K_901: [ 3 -2  9 -2 -2  3]
K_149: [  4 -14   0   8 -57   9]
K_866: [  8   4 -13   8   8   8]
K_983: [ 5 -1 -5 -2 34 -1]
K_580: [ -8   3  29   3   0 -20]
howmany K_901: [-3]	0
rev: [  8   8 -13   4]	K_866
howmany K_866: [8]	4
shift -1: [-13   8   8]	[-14   7   7]
shift +1: [ 3 29  3  0]	[ 4 30  4  1]

K_858: [ 11 -21   0 -21  33 -14 -15]
K_382: [-13 -17  23  29  22 -23 -34]
K_282: [ 42  12 -15  -4   6  -4 -55]
K_764: [ -2  34 -19  11 -21 -21   0]
K_755: [-26 -10  30  29  41 -33  27]
K_308: [ 11 -21   0 -21  33 -19  -2]
K_300: [-21   0  11 -21  18 -15 -13]
K_588: [ 34  20 -10  -7  11  -8 -57]
K_907: [ 36  23  -6  -5  17  -5 -52]
order: [-21 -21 -19  -2   0  11  33]	K_308
[ 11 -21   0 -21  33 -19  -2]	K_308
shift +1: [-10  -7  11  -8]	[-9 -6 12 -7]
order: [-52  -5  17  -5  -6  23  36]	K_907
rev: [20 34]	K_588
rev: [-19  33 -21]	K_308

K_645: [-16  -9  30   7  10  10 -11 -23  -7  23   1   5  11   7  -6  10  -1  13
 -17]
K_714: [ 11  -5  35 -20 -27  -6  27   8  44  -3  12  34 -20  24  -1  49 -24   3
  29]
K_572: [-16 -19  30   7  10  10 -11 -23  -7  23   1   5  11   7  -6  10  -1  13
 -17]
K_820: [ 15  13 -21 -12 -16 -14  13  26  20 -10   5   2 -21  -1  -9   6  -2  -5
  33]
K_349: [ 17   8  -2 -19 -24 -13  22  23  34 -11   9  16 -25   9  -7  25 -12  -3
  38]
K_702: [ -2   3 -26   2   5 -12 -15  13  -6  16   0 -17 -14 -10 -25 -16  13   5
  20]
K_491: [-11  -1 -16  13 -11  30  10 -11  23  11  12 -17  -7 -23 -10  13  -6  10
   7]
order: [ -1  13 -17 -16  -9  30   7  10  10 -11 -23  -7  23   1   5  11   7  -6
  10]	K_645
shift -1: [  9  16 -25   9]	[  8  15 -26   8]
howmany K_491: [12]	1
rev: [ 30 -19]	K_572
order: [ 10 -11 -23  -7  23   1   5  11   7  -6  10  -1  13 -17 -16  -9  30   7
  10]	K_645

K_194: [-10 -32 -22  14  25  -5  -2 -27   5  29   5  22   7  22  -3   1  14  12
   1  13 -20 -10  14  16  -3  -3]
K_993: [-27  34  -8   8  34 -16  -8 -17   6 -10   5 -11  18  11 -13   8  33  15
  -2   8  10  -7 -12  -3 -12   2]
K_799: [-15 -11  15  25  -5 -23  -5 -22  -9   6  19 -14  -2  12   6  12  33  11
 -19 -16  14   6   8 -30  -7 -18]
K_473: [-30  38 -16   1  24  -9  -9 -18   7 -21  16   3  24  12 -17   7  16   0
   1  16   9 -15  -5   4 -16  -6]
K_490: [-22  15  23  10  23  16  -8   0   3 -23  -3 -24 -20  23  23 -12  30  16
  -9  -4  -1   9   5   4 -12  10]
K_534: [  0 -36  17  17 -11   2  -8  -1   9  -7   7 -25 -13  11  -5 -10  17  -2
 -21 -20   9  19  36 -15   6   2]
K_518: [  9  -1 -12 -15  -6  11  -2  -6   1   4  10  33  17 -20  12  34  -3  10
  12  -2   6 -21 -15 -12 -16 -36]
K_388: [  9 -12   8 -19  11  10  -3  33   9   1 -15 -14   1 -12 -13 -24 -19   3
  -4   2 -22  14 -13  28  16  30]
K_389: [ -6 -20 -25   3  -8   4  -4  18 -14  18  17   6  20  19  19  11 -25   3
 -31 -16 -17  -8 -18  -6  -8 -17]
K_286: [ 15   5  14  -5  22  -3 -10  -3  22 -20  -2 -27   5  -3 -32 -21  25   1
   1  12   7  16  14  14  13  29]
K_151: [ 11 -47  15   8 -14   5   3  17  -9  13   0 -18 -17   6  16 -11  -9   1
 -19 -22  -9  23  12  -7  16   4]
K_10: [ 16 -18  23  11 -19  -5  -7 -17  15  -1   4  -3 -19 -18 -11   2  22  -5
   2 -12  19   3  33 -19  -3 -12]
howmany K_10: [16]	1
order: [ 13  29  15   5  14  -5  22  -3 -10  -3  22 -20  -2 -27   5  -3 -32 -21
  25   1   1  12   7  16  14  14]	K_286
rev: [-3 22 -5]	K_286
howmany K_490: [17]	0

K_664: [ 16 -45  14   9]
K_467: [-25  -2  27  -7]
K_343: [ 17 -38  17  17]
K_640: [32 44 21 17]
K_756: [32 45 17 21]
rev: [ -2 -25]	K_467
howmany K_343: [16]	0
rev: [-7 27]	K_467
rev: [-45  16]	K_664
order: [  9  14 -45  16]	K_664

K_883: [-25 -14 -24  17 -12  -9   3 -17  26 -19  10]
K_744: [  0  10  -6   7  -5  43  12  21 -17  22 -26]
K_342: [ 19   4  12 -47  15 -15  -2  -4  15   2  -9]
K_994: [ 11 -33 -20 -17  -1 -19 -11  -7 -19  -7   0]
K_733: [  5   3  21 -22 -12 -14  -5 -39  28  24  17]
K_515: [  2  11 -33 -21 -17   1   5  -1  24  22  11]
K_939: [  1  12  19   2  -6 -26 -26  -1 -22  19  -3]
K_135: [ 13   7  -4  -7  21  12 -15  29  -2 -34 -28]
rev: [-17 -21 -33  11]	K_515
shift -1: [-12]	[-13]
rev: [-34  -2  29 -15  12  21  -7]	K_135

K_363: [ 23   5  28 -34  -3 -46  29]
K_854: [-11  -7  26  29   0  58 -27]
K_111: [-22  -4  16  15   6  23 -35]
K_458: [-22   5  11 -35 -11 -60  39]
K_281: [  0   3  22 -41  -7  -1   3]
K_145: [  9   8  59  -1  13  -6 -30]
K_83: [ -1  -1 -44   2   2  18  15]
K_566: [  0   3  22 -41  -7 -62  41]
K_927: [-32  -6   5 -13 -10 -21   7]
K_683: [  3   0 -37  29   0  58 -27]
K_689: [-14  11  42 -11  -5 -29  -7]
K_250: [-14   4 -47  -8  -2  -4  33]
shift +1: [-14  11]	[-13  12]
order: [-27 -11  -7   0  26  29  58]	K_854
[  0   3  22 -41  -7 -62  41]	K_566

K_879: [  2 -50 -11 -58 -11  20]
K_813: [32 -7 15 11 -2 -1]
K_944: [  2  -8 -11 -58 -11  20]
[11 -2 -1]	K_813
[-50 -11 -58]	K_879
shift -1: [32 -7 15]	[31 -8 14]
shift +1: [15 11 -2]	[16 12 -1]

K_543: [  0   7   6  22  18 -21   2  -3  13 -15]
K_410: [ 5  3 -3 20 24  3 24 32 14 -7]
K_583: [12  3  4 26 19 -5 21 16 -1  1]
K_987: [ -5   0 -10  -1  46   0  47 -10  15  57]
K_28: [-23   5 -17 -14  40 -22  24  35  12 -27]
K_961: [  8   3   2  21  27 -10  18  28   9   1]
K_722: [ 12  26   3   4  19  -5  21  16  14 -14]
howmany K_987: [-10]	2
rev: [19 26  4  3]	K_583
[12 26]	K_722
howmany K_987: [1]	0
[ 3  4 26 19 -5]	K_583
[ 6 22]	K_543

K_881: [ -6   2   7   0   5  22  -9 -43 -22 -24   1   4  -1 -10  42  -4   9   1
  25   6 -22   7  -3 -14  -8  13  17  12   5   6   7   7  17  10  -5]
K_337: [-26  18 -18 -27  12 -13 -17  -5   1   2 -20 -45 -12 -10  25  40  12   3
  11  40  -5 -21 -32 -28 -13   4   8   3  27  10  13  10  -9  30 -20]
K_526: [-36   7  -2 -47  17  13  32  11  36  12  23  -4 -57   0  11 -22  11  15
 -28  -7  20   8  -3  -4  -4  -6  -7 -22 -12   4  16  10  32 -11 -14]
K_15: [ 31 -22  -3  23  -4  20   0  15  -7  17   4  32  -6  11 -36 -57 -11   8
 -22 -47  10  13  11  36  12  -4  -2  -7 -28 -14  -4  16   7 -12  11]
shift +1: [-1]	[0]
order: [ 16  11 -22 -36 -14  11  -7 -47 -57   0  31  20  17  11 -12  -3  -2   4
   8  13  -4  36  -7  32  15 -22  10  12  23   7  -4 -11 -28  -6  -4]	K_15
rev: [  0 -57  -4  23  12  36  11  32]	K_526

K_582: [-23  13  12  24 -29  25 -23  12]
K_329: [-23  13  12  24 -29  25  -5 -11]
K_809: [ 15 -17   2 -26  -5 -24  -1  -1]
K_4: [-23  13  12  24 -29  25  -5   8]
K_330: [ 3  2  2 -1  1 -3  4  2]
K_540: [-42 -42  53  13  58 -61 -45  56]
howmany K_582: [12]	2
shift -1: [ 24 -29  25]	[ 23 -30  24]
shift -1: [ 15 -17   2]	[ 14 -18   1]

